Small tables with named rows and columns. After each table, cells are looked up by row and column.

nof.tsv
	pitul	gameze	ziru	zez	defedi	zum
vezu	38930	76783	74915	9020	41248	26531
kibapi	35577	17641	8021	45049	46947	25125
tope	22685	20612	24899	33905	15952	38892
fimavuf	32516	32595	404	39803	30428	27217
nofovas	25722	72970	71241	5067	15031	35462
lisag	33194	40624	46462	26374	30279	34311
dadezuv	26203	55631	48155	17140	21772	32262

zez of nofovas = 5067
pitul of vezu = 38930
ziru of lisag = 46462
ziru of tope = 24899
defedi of dadezuv = 21772
zez of fimavuf = 39803
pitul of tope = 22685
gameze of fimavuf = 32595

Table kigidib
,nufetu,mun,tevi,benis,bav,mul
rinute,22,152,78,58,95,51
nupofed,89,110,99,88,97,93
pezi,124,88,107,112,101,117
nupam,116,71,86,103,76,99
kitas,107,119,129,117,96,75
pok,74,254,178,112,66,10
niz,122,94,138,94,101,77
vus,77,164,106,114,87,82
fud,104,99,100,103,92,104
netozu,103,98,100,111,100,101
muvez,119,90,105,99,101,110
nev,127,79,110,108,104,120

mul of nev = 120
tevi of pezi = 107
bav of nupam = 76
mun of rinute = 152
nufetu of pezi = 124
benis of nupam = 103
bav of pezi = 101
mul of kitas = 75
mun of fud = 99
mul of nupam = 99
mul of netozu = 101
tevi of pok = 178
bav of netozu = 100

tiz:
|  | karuli | sed | navafi | bogi | lizofup | vedef | gom | tusuta | sufevoz |
|---|---|---|---|---|---|---|---|---|---|
| fum | 3.824 | 3.010 | -0.867 | 1.840 | -2.395 | 5.551 | 1.518 | -1.806 | 1.038 |
| zamur | 4.931 | 3.325 | -1.808 | 1.756 | -4.482 | 7.280 | 0.943 | -3.722 | 1.103 |
| nop | 5.797 | 3.866 | -2.806 | 1.833 | -6.089 | 8.832 | 0.892 | -5.095 | 0.862 |
| rur | 2.794 | 2.202 | 0.467 | 1.670 | -0.499 | 3.596 | 1.358 | -0.244 | 1.488 |
| fegabur | 5.790 | 3.828 | -2.764 | 1.815 | -6.072 | 8.789 | 0.850 | -5.091 | 0.898 |
| val | 5.228 | 3.445 | -2.091 | 1.751 | -5.038 | 7.767 | 0.838 | -4.220 | 1.086 |
| pedase | 1.963 | 1.791 | 1.329 | 1.649 | 1.054 | 2.179 | 1.555 | 1.121 | 1.611 |
| daz | 2.953 | 2.485 | 0.113 | 1.774 | -0.787 | 4.015 | 1.590 | -0.429 | 1.259 |
| taf | 2.004 | 1.901 | 1.200 | 1.694 | 0.976 | 2.319 | 1.661 | 1.083 | 1.515 |
| nobedo | 4.546 | 3.297 | -1.552 | 1.825 | -3.747 | 6.732 | 1.254 | -3.019 | 1.000 |

sufevoz of nop is 0.862
bogi of nobedo is 1.825
karuli of zamur is 4.931
lizofup of fum is -2.395
bogi of nop is 1.833
tusuta of val is -4.220
sed of nobedo is 3.297
lizofup of zamur is -4.482
Row with the largest vedef: nop

lem:
	zinif	fugo	fasadu	runosi	lofu	notonu	bek
kez	-786	395	411	327	367	-734	385
dosatef	621	-982	-991	-913	-939	566	-979
nebanoz	-807	409	428	330	390	-741	392
vizo	552	-905	-919	-851	-876	488	-898
sibose	133	-492	-498	-474	-496	95	-483
rilig	-178	-194	-191	-206	-202	-182	-194
vonu	-12	-358	-354	-343	-350	-27	-352
luk	-40	-329	-330	-335	-330	-54	-329
fam	289	-664	-664	-630	-624	272	-672
rutigo	-272	-108	-98	-115	-112	-260	-109
ral	-804	417	427	334	378	-758	407

What is the runosi of rilig in lem? -206
What is the fasadu of nebanoz in lem? 428
What is the bek of rilig in lem? -194
What is the zinif of fam in lem? 289
What is the fasadu of dosatef in lem? -991
What is the bek of sibose in lem? -483
What is the bek of ral in lem? 407
What is the notonu of luk in lem? -54
What is the runosi of fam in lem? -630
What is the fasadu of luk in lem? -330
What is the zinif of rilig in lem? -178
What is the bek of rutigo in lem? -109
What is the notonu of sibose in lem? 95
What is the bek of luk in lem? -329
What is the runosi of vizo in lem? -851
What is the lofu of fam in lem? -624
What is the lofu of rilig in lem? -202

Table lubal
	suta	tilevi	zem	fulo
lut	0.98	0.29	0.52	0.32
bogi	0.63	0.22	0.20	0.22
piv	0.98	0.29	0.52	0.33

What is the suta of piv in lubal? 0.98
What is the zem of lut in lubal? 0.52
What is the suta of lut in lubal? 0.98
What is the fulo of piv in lubal? 0.33
What is the zem of piv in lubal? 0.52
What is the tilevi of lut in lubal? 0.29
What is the fulo of bogi in lubal? 0.22
Row with the largest fulo: piv

zemosas =
cols = gep, volize, sofulo, paf, lutunuk, kitomu
zuk: [-60.63, -82.33, -60.41, -59.15, -55.18, -59.83]
zuvorum: [-50.59, -77.30, -60.29, -47.71, -44.48, -77.91]
foril: [-56.44, -14.30, -53.24, -57.11, -68.21, -38.86]
kapa: [-55.27, -33.94, -57.49, -51.10, -65.54, -46.94]
gagan: [-61.20, -58.89, -58.59, -60.39, -61.70, -48.48]
tuv: [-58.10, -91.00, -58.82, -57.94, -51.94, -78.28]
simep: [-53.23, -46.29, -57.29, -53.69, -51.44, -62.53]
diga: [-64.87, -63.74, -58.68, -62.90, -69.23, -45.70]
fab: [-65.53, -62.77, -59.67, -63.37, -65.07, -44.82]
ruza: [-43.26, 50.11, -44.31, -51.65, -64.46, -38.04]

What is the volize of simep in zemosas? -46.29
What is the volize of zuvorum in zemosas? -77.30
What is the sofulo of gagan in zemosas? -58.59
What is the volize of diga in zemosas? -63.74
What is the lutunuk of kapa in zemosas? -65.54
What is the sofulo of ruza in zemosas? -44.31
What is the sofulo of tuv in zemosas? -58.82
What is the lutunuk of simep in zemosas? -51.44
What is the sofulo of foril in zemosas? -53.24
What is the sofulo of diga in zemosas? -58.68
What is the gep of ruza in zemosas? -43.26
What is the lutunuk of diga in zemosas? -69.23
What is the lutunuk of zuk in zemosas? -55.18
What is the sofulo of zuvorum in zemosas? -60.29
What is the paf of zuvorum in zemosas? -47.71
What is the gep of kapa in zemosas? -55.27
What is the paf of diga in zemosas? -62.90
What is the paf of gagan in zemosas? -60.39
What is the lutunuk of foril in zemosas? -68.21

gov:
|  | tigodo | ledotab | tumo | kef | nutu | ver | lapo | lesebur | zorubi |
|---|---|---|---|---|---|---|---|---|---|
| pezara | -1.660 | 1.661 | 0.904 | -4.966 | -1.041 | -0.945 | -0.405 | 3.219 | -2.608 |
| daba | 6.681 | 1.455 | 2.538 | 5.249 | 2.616 | 3.351 | -1.265 | 6.290 | -2.938 |
| lirovu | 9.227 | 5.136 | -5.590 | 4.532 | -7.915 | -2.522 | -2.293 | -1.973 | 1.782 |
| dudusi | -0.221 | 0.116 | -0.146 | 0.090 | 0.090 | -0.025 | -0.039 | -0.269 | 0.160 |
| tiruku | -1.936 | -1.003 | 0.600 | -0.943 | 2.624 | 0.793 | -0.217 | 2.871 | 0.181 |
| tubavi | -2.237 | 0.415 | -5.176 | -4.979 | 0.096 | -1.719 | -0.031 | -0.091 | 1.087 |

kef of daba is 5.249
zorubi of dudusi is 0.160
ledotab of tiruku is -1.003
tumo of daba is 2.538
ver of pezara is -0.945
zorubi of daba is -2.938
tumo of lirovu is -5.590
ver of dudusi is -0.025
zorubi of pezara is -2.608
ver of daba is 3.351

gabenaf =
	gema	tepe	gov	pas	fatufo	fet	vekulo	mufu	sovudez	rof
bobugo	1.02	38.95	-14.40	-1.95	-5.78	-4.67	-51.66	-8.32	5.32	-27.33
savula	-1.70	-0.81	-3.36	-1.97	-1.98	-2.65	-6.07	-5.13	0.64	-3.13
kamutaz	-1.04	19.90	-9.75	-2.06	-6.60	-0.80	-11.80	-5.13	-10.55	-19.95
mez	9.07	32.44	-24.12	5.13	-1.53	-1.06	-36.34	-51.76	23.87	-29.75
botoz	-3.08	26.67	-10.96	-3.29	-12.13	3.15	8.90	3.61	-35.05	-30.05
ret	-3.07	-26.91	5.07	-2.19	3.14	-4.54	4.45	-2.84	11.12	17.49
zode	-2.50	2.79	-3.45	-2.68	-3.48	-2.26	-5.44	-0.71	-4.96	-6.01
rafofo	7.86	68.22	-33.02	3.34	-12.02	3.30	-36.33	-40.98	-8.53	-60.12
razol	-8.29	-0.50	9.28	-8.69	0.43	-12.47	-55.01	34.14	12.68	12.50

tepe of zode = 2.79
fet of bobugo = -4.67
vekulo of savula = -6.07
vekulo of razol = -55.01
mufu of botoz = 3.61
vekulo of bobugo = -51.66
gema of ret = -3.07

